Each row below holds a small network's activations on one input, seen along a few directions.
Each table varies a few parts of the input and shows all the possible inputs, shuffled.
A made-up example of a description, with smaller parts first: one of 3 separate values, together with either a single point or one of 11 places along a line or (one of 5 places around a ring, together with one of 6 places along a line).
Shared parts are said once, and a part with two or three values counts as separate values.
In the rows, 128 means zero.

A family of inputs:
R1: [149 149 141 125 106 144 195 101  50 105  75 159 153  99 126 129]
R2: [119 101  91 147 152 127 143  74 193 121 137 170 189 122  99  98]
R3: [131 139 204 103 110 107 122 187  83  70 132 103 122  98 127 139]
R4: [105 127 141 137 110 140 126 145  82 168 150  60  91 177 135 174]
R5: [155 163 153 102 115 110 189 111  82  42  88 154 143 105 123 103]
R6: [132 152 165 112 115 120 129 137 128 154 171  64  76 160 137 150]
R7: [127  85 114 114 135 133 140  91 200 118 139 197 203 163 125  72]
R8: [101  92 110 145 144 107  79 164 193 163 150 144 110 104  92 122]
R9: [107 116 100 173 155 104  45 147 163 184 151 166  89 103  96 128]
R10: [124 115  62 154 149 102 131  87 198 146 101 167 150 110 106  82]
R11: [128 147  52 181 166 101  95  75 167 168 109 186 134 107 104  92]
R12: [121  78 128 146 141 135  72 158 195 139 155 108 162 122  88 124]
R13: [148 163 187 107 104  98 126 183 132  88 158  87 103 135 145 140]
R14: [118 156 103 138 102 183 196  95  57 128  79 129 132 132 133 125]
R15: [ 94 129 154 140  95 174 124 167  54 151 124  80 111 128 137 162]
R16: [123 127 189 124 103 138 125 173  47 130 123 106 134  92 128 165]
R17: [132 123  98  87 190 152  91 131 136 130 108 143 116  95 189 187]
R18: [128 153  91 136 124 151 201  79  89 147 101 106 110 189 136 131]
R19: [155 170 118 114 123 128 200  69 136 131 120 113  90 177 144 105]
R20: [120  78 128 108 149 124  31 175  98 138 170 104  94  96 193 178]
R21: [127  71 147 112 123 138  67 165 197 135 166 133 183 154 106 107]
R22: [171 182 142 109 106 100 192 103 137  61 109 137 121 147 146 106]
Changing only one part turns R13 into R22. The same change can be made to R6. Which row results?
> R19
What do these inputs look like to the network?
> one of 2 separate values, together with either a single point or one of 4 places along a line or one of 6 places around a ring

A family of inputs:
R23: [142 175 106 154 118 127 178  90 110 116 107 149 118 140 119  99]
R24: [125 129  88 165 144 122  92 115 179 153 138 149 133 122 108  90]
R25: [134 116 139 108 137  81  95 146 225 118 175 125 136 159 125 126]
R26: [135 149 129 114 128 118 174 105  99  85  85 173 153 113 128 112]
R27: [119 109 154 133 152 125  68 183 138 171 152 117  86 103 132 167]
R28: [119 104 111 129 150 116  88 124 168 119 117 178 161  99 110 110]
R29: [145 157 125 108 134 151 127 143  44 124 112  70  74 126 187 167]
R30: [143 166 171  88  98  83 183 102 156  79 142 114 120 169 145 128]
R31: [126  91 112 120 149 134  96 128 172 112 127 174 187  87 124 120]
R32: [147 135 130 107 125 149 179 105 106  74 101 168 175  99 141 120]
R33: [129 133 201 107  69 141 143 164  57 110 132  92 135 154 144 147]
R34: [123 100 109 129 162 128  56 170 113 161 156 105  75 114 171 169]
R35: [124 133  98 140 131 157 205  69 119 145  99 125 138 175 129 109]
R36: [110  82 182 123 111 126  68 185 118 142 181 115 137 140 120 142]
R37: [156 157 117 141 126 114 172  87 101  94  99 146 124 110 115 102]
R38: [113 118  73 143 137 133 110 103 181 178 138 151 138 143 103 106]
R39: [138 109  97 155 148 106  87 117 172 135 123 156 141 100 103 104]
R40: [140 153  94 129 109 147 197  76 116 138 104 138 114 157 117 103]
R41: [119 149 169 125  90 144 154 169  62 105 120  56 117 124 125 158]
R42: [133 165 181 114 118 141 147 147  66 134 110  89  80 110 151 169]
R43: [ 97  88 152 136 127 125  79 195 131 144 163  85 118 109 106 151]
R44: [ 99  98  77 149 153 148 118  92 181 179 135 141 155 162 111 118]
Changing only one part turns R30 into R25. The same change can be made to R40. Which row results?
> R38
What do these inputs look like to the network?
> one of 2 separate values, together with either a single point or one of 4 places along a line or one of 6 places along a line
A walk changes only the place on the line of 4. It starts at R36 and steps to R43. List the rest of the walk in order.
> R27, R34
Which other rows does R40 become when the place on the line of 6 takes its other values? List them by row number.
> R23, R26, R32, R35, R37

A family of inputs:
R45: [147 144 108 121 130 113 166  70 209 127 135 148 135 190 115  90]
R46: [144 153 163 118  98 104 182 126  95  59  99 142 155 104 109 111]
R47: [146 177 141 129 108 137 192 111  50 107  70 143 122 100 126 129]
R48: [127 146  63 144 143 137 175  59 159 169 122 134 106 179 132  96]
R49: [107 111 124 143 118 163 131 135 108 185 157  75  91 172 124 143]
R50: [112 146  90 162 124 131 148 104 136 181 131 116  89 163 106 110]
R51: [124 110 172 117 101 138 122 149 163 146 173  94 131 187 106 133]
R52: [119  75 133 126 153 102  10 186 142 142 157 156 135  80 148 137]
R53: [106  93  71 173 177 115  74 125 207 167 132 171 144  86  85 112]
R54: [126 126 194  95  88 141 168 152  70  63 119 111 161 113 123 143]
R55: [116 151 128 130 127 148 110 156  41 157 123  70  59 125 180 191]
R56: [139 139 202  93 108 110 123 185  68  63 129  95 112  96 160 165]
R57: [139 147 158 120  97  99 147 122 168  82 141 132 155 131 101  94]
R58: [136 124 180 109 123 103  76 172 154 142 185  78  79 153 140 162]
R59: [134 141 140 138 111 104 137 113 186 139 148 129 122 172  91 102]
R60: [120  94  93 161 158 102  75 124 171 136 126 205 178  88  98  83]
R61: [121  99  42 155 193 124 105  86 230 152 119 193 158 109 105 101]
R62: [ 99  84 106 131 172 118  13 184 183 172 160 128 101  79 132 172]
R63: [140 165  60 145 138 151 192  61  93 149  79 135 113 159 149 115]
R64: [166 174 110 111 128 139 217  73  77  98  62 157 136 124 151 115]
R65: [ 90  59  97 149 163 149  53 161 190 179 151 138 154  98  99 140]
R66: [116 129 131 129 136 124  90 169 107 179 166  64  52 152 160 171]
R67: [109 132 121 144 112 183 151 129  39 163 110  81 101 147 142 165]
R68: [159 158 127  97 115 116 209  77 125  54  86 165 166 124 130 101]
R69: [135 162 180 100 123 137 135 173  26 104 102  89  85  95 183 183]
R70: [157 143 127 106 120 103 175  83 191  72 129 148 168 154 127  80]
R71: [132 146 175 110 101 174 179 143  23 108  90 109 131 113 146 162]
R72: [109  54 123 139 143 136  52 156 147 146 147 173 190  98 110 108]
R73: [141 100  64 144 175 114 105  76 193 122 117 225 182 103 120  77]
R74: [113 166  86 162 118 146 168 101  68 162  87 113 107 141 130 128]
R75: [129 115 191 102  88 132 131 155 141  86 167  96 164 142 118 126]
R76: [135 132 197  93 107 102  87 182 137  85 176  82 113 119 150 152]
What do these inputs look like to the network?
> one of 4 places along a line, together with either one of 2 separate values or one of 6 places around a ring
Changing only the place on the line of 4 turns R53 into R61. The same change can be made to R57. Which row results?
> R70
Which other rows does R53 become when the choice among 2 separate values takes its other values? List them by row number.
> R60
